A small network was shown many inputs. Here are its activations along a few directions, one row for each input.
In each table, some parts of the input vary, and every possible input appears once, in random order.
A made-up example of a description, with smaller parts first: one of 4 places along a line, together with either a single point or one of 11 places around a ring or (one of 3 separate values, together with one of 5 places around a ring).
Shared parts are said once, and a part with two or three values counts as separate values.

Rows:
x1: [-20 -16 -18   9   5 -19   2  -5  -7   5 -20]
x2: [-20 -20 -21   9   5 -18   2  -5  -7   5 -18]
x3: [20 17 17 -7  2 16  0  1  7 -4 26]
x4: [ 20  10  23 -11   2  21   4   3   1  -2  13]
x5: [ 31  21  33 -13 -71  11  -6  32   5  -1 -23]
x6: [-26   2 -24  22  -4 -12 -14  -4   5  -9   3]
x7: [19 16 21 -5  0 18 -2  2  5 -4 23]
x8: [-20 -17 -22   8   8 -18   2  -5  -3   9 -18]
x9: [ 26  -2  26 -17   9  12  15   1  -7  10   0]
x10: [-21 -19 -17  11   4 -18   1  -5  -5   6 -21]
x11: [ 23   1  27 -16   6  13   8   1  -3   5   5]
x12: [-22 -12 -23   8   7 -18  -4  -5   1   3 -13]
x13: [-25   1 -28  21  -3 -12 -14  -4   3 -10   5]
x14: [ 26  -5  23 -17   8  13  14   2  -8  11   1]
x15: [-25  -3 -25  14   0 -12  -6  -5   3  -7  -4]
x16: [-20 -18 -21   9   6 -20   3  -6  -3   6 -18]
x17: [-14   7 -11  14 -74 -20 -19  25   6  -5 -42]
x18: [ 26  -3  22 -19  12  12  15   1  -3  14   2]
x19: [ 24   0  23 -18   7  13   8   1  -5   5   7]
x20: [-25  -5 -25  15  -1 -10  -8  -3  -1  -8  -4]
x21: [ 21  11  19 -13   4  19   6   2   3  -2  16]
x22: [-25  -3 -27  13   2 -11  -7  -3   4  -4  -4]
x23: [-23 -14 -17  10   2 -17  -5  -5  -2   0 -15]
x24: [ 24   3  25 -18   7  12   9   1  -4   4   5]
x25: [ 25  -4  27 -16   8  13  14   2  -6  11  -1]
x26: [-25   4 -25  21  -3 -13 -13  -4   4 -11   3]
x27: [20 18 15 -7  4 18 -1  2  7 -1 26]
x28: [-26  -4 -21  16  -2 -10  -8  -3   1  -7  -7]
x29: [ 21  13  22 -12   3  19   6   3  -1  -3  14]
x30: [ 24   2  21 -19  10  13   9   1   0   8   7]
x31: [ 24   2  23 -18   8  11   9   0  -1   5   7]
x32: [20 15 17 -6  1 18 -1  2  3 -5 25]
x33: [-22 -14 -22   9   3 -17  -5  -5  -4  -1 -13]
x34: [-25   3 -27  20  -2 -14 -13  -6   7  -9   6]
x35: [ 26  -4  24 -18  10  11  16   0  -4  11   2]
x36: [-25   3 -29  19   1 -13 -13  -4   8  -6   5]
x37: [20 19 19 -6  1 17  0  2  3 -6 24]
x38: [-22 -11 -19   9   3 -19  -4  -5  -4  -1 -15]
x39: [ 21  12  18 -13   6  20   6   3   3   1  16]
x40: [-22 -13 -21   9   4 -19  -3  -6   0   0 -13]
x41: [-25  -2 -23  15  -1 -11  -7  -3   0  -8  -6]
x42: [ 21  10  19 -12   3  21   5   3  -1  -2  16]
The inputs of x10 and x25 match in every part but one. If x34 is changed in the same way as x10 into x25, which row does it become?
Answer: x3
Describe the family of inputs behind these rows.
Answer: one of 2 separate values, together with either a single point or (one of 4 places along a line, together with one of 5 places along a line)
Which other rows does x18 become when the choice among 2 separate values takes its other values? List them by row number.
Answer: x8
Which other rows does x22 become when the place on the line of 5 takes its other values? List them by row number.
Answer: x15, x20, x28, x41

Rows:
x43: [-81 -28 -79  45  33 -46 -16 -26   0  -8 -12]
x44: [ 11  -6   9  -5  37  19  16 -11 -10   4  21]
x45: [ 11 -25   2 -20  41  -4  24 -11  -5  26  -9]
x46: [-74 -10 -71  48 -43 -51 -32   3   6 -17 -40]
x47: [ 25  37  17   0 -41  13 -16  17  21  -7  23]
x48: [ 16  26  25 -10 -34  23  -7  17   3 -17   2]
x49: [ 11   7  15 -15  41  25   9 -12  -4 -11  31]
x50: [ 16  -3  27  -9 -35  -4   0  13  -8   4 -26]
x51: [ 19  18   7  -5  34  16  -1 -11  13   0  52]
x52: [ 17  13  19   0 -38  16  -1  18  -3  -3  -7]
x53: [ 10 -21  17 -13  40  -1  17 -15 -15  11   2]
x54: [ 17  -7  12 -17 -35  -7   7  18   2  18 -37]
The inputs of x52 and x44 match in every part but one. If x50 is changed in the same way as x52 into x44, which row does it become?
Answer: x53
Describe the family of inputs behind these rows.
Answer: one of 2 separate values, together with either a single point or one of 5 places along a line
Which other rows does x45 become when the choice among 2 separate values takes its other values? List them by row number.
Answer: x54

Rows:
x55: [ 61  17  72 -39  -7  39  16  11  -7   0  14]
x56: [-62 -21 -47  32 -17 -43 -21  -6  -6 -14 -39]
x57: [-59 -32 -55  39   2 -47 -14 -14  -7   2 -30]
x58: [ 62   8  49 -48  34  40  31   2   0  20  25]
x59: [-52  -1 -58  39 -47 -50 -33   6  15  -9 -27]
x60: [ 52  12  48 -34  61  48  22 -15  -5   2  61]
x61: [-62 -32 -69  27  24 -41  -4 -16   4   7 -29]
x62: [ 67  36  64 -30 -35  35   2  24  15   8  23]
x63: [ 66   7  64 -34  13  34  23   4  -9  15  24]
x64: [ 60  33  61 -32 -35  53  12  26   1  -3  12]
x65: [-72 -23 -69  42  52 -36 -11 -32  -2 -11   5]
x66: [-61  -5 -60  38 -46 -30 -23  10   1 -19 -39]
Describe the family of inputs behind these rows.
Answer: one of 2 separate values, together with one of 6 places along a line
The inputs of x62 and x64 match in every part but the place on the line of 6. If x59 is changed in the same way as x62 into x64, which row does it become?
Answer: x66
Which other rows does x60 become when the choice among 2 separate values takes its other values? List them by row number.
Answer: x65
Which other rows does x56 become when the choice among 2 separate values takes its other values? List them by row number.
Answer: x55

Rows:
x67: [-81 -30 -73  44 -20 -63 -24  -7  -1  -6 -52]
x68: [ 75  23  78 -52  26  60  26   6  -3   5  38]
x69: [ 83  30  81 -44  13  50  18   6   4  10  48]
x70: [-83 -18 -73  56 -22 -46 -27  -7  -1 -18 -35]
x71: [ 85  31  85 -46  -8  62  20  17  -7   0  38]
x72: [-90 -28 -86  44  11 -54 -21 -19  -2 -16 -31]
x73: [ 86  20  88 -54  -6  48  24  16  -3  12  20]
x74: [ 88  34  75 -52  -5  57  23  19   7  12  36]
x75: [-80 -17 -84  48 -19 -51 -26  -5  11  -7 -37]
x76: [-83 -23 -82  53  -1 -62 -30 -17   6 -10 -22]
x77: [ 82  15  78 -47  21  56  32   7  -5  19  34]
x78: [-82 -37 -86  49   7 -58 -16 -17  -5  -1 -37]
Describe the family of inputs behind these rows.
Answer: one of 2 separate values, together with one of 6 places around a ring
The inputs of x73 and x67 match in every part but the choice among 2 separate values. If x74 is changed in the same way as x73 into x67, which row does it become?
Answer: x75
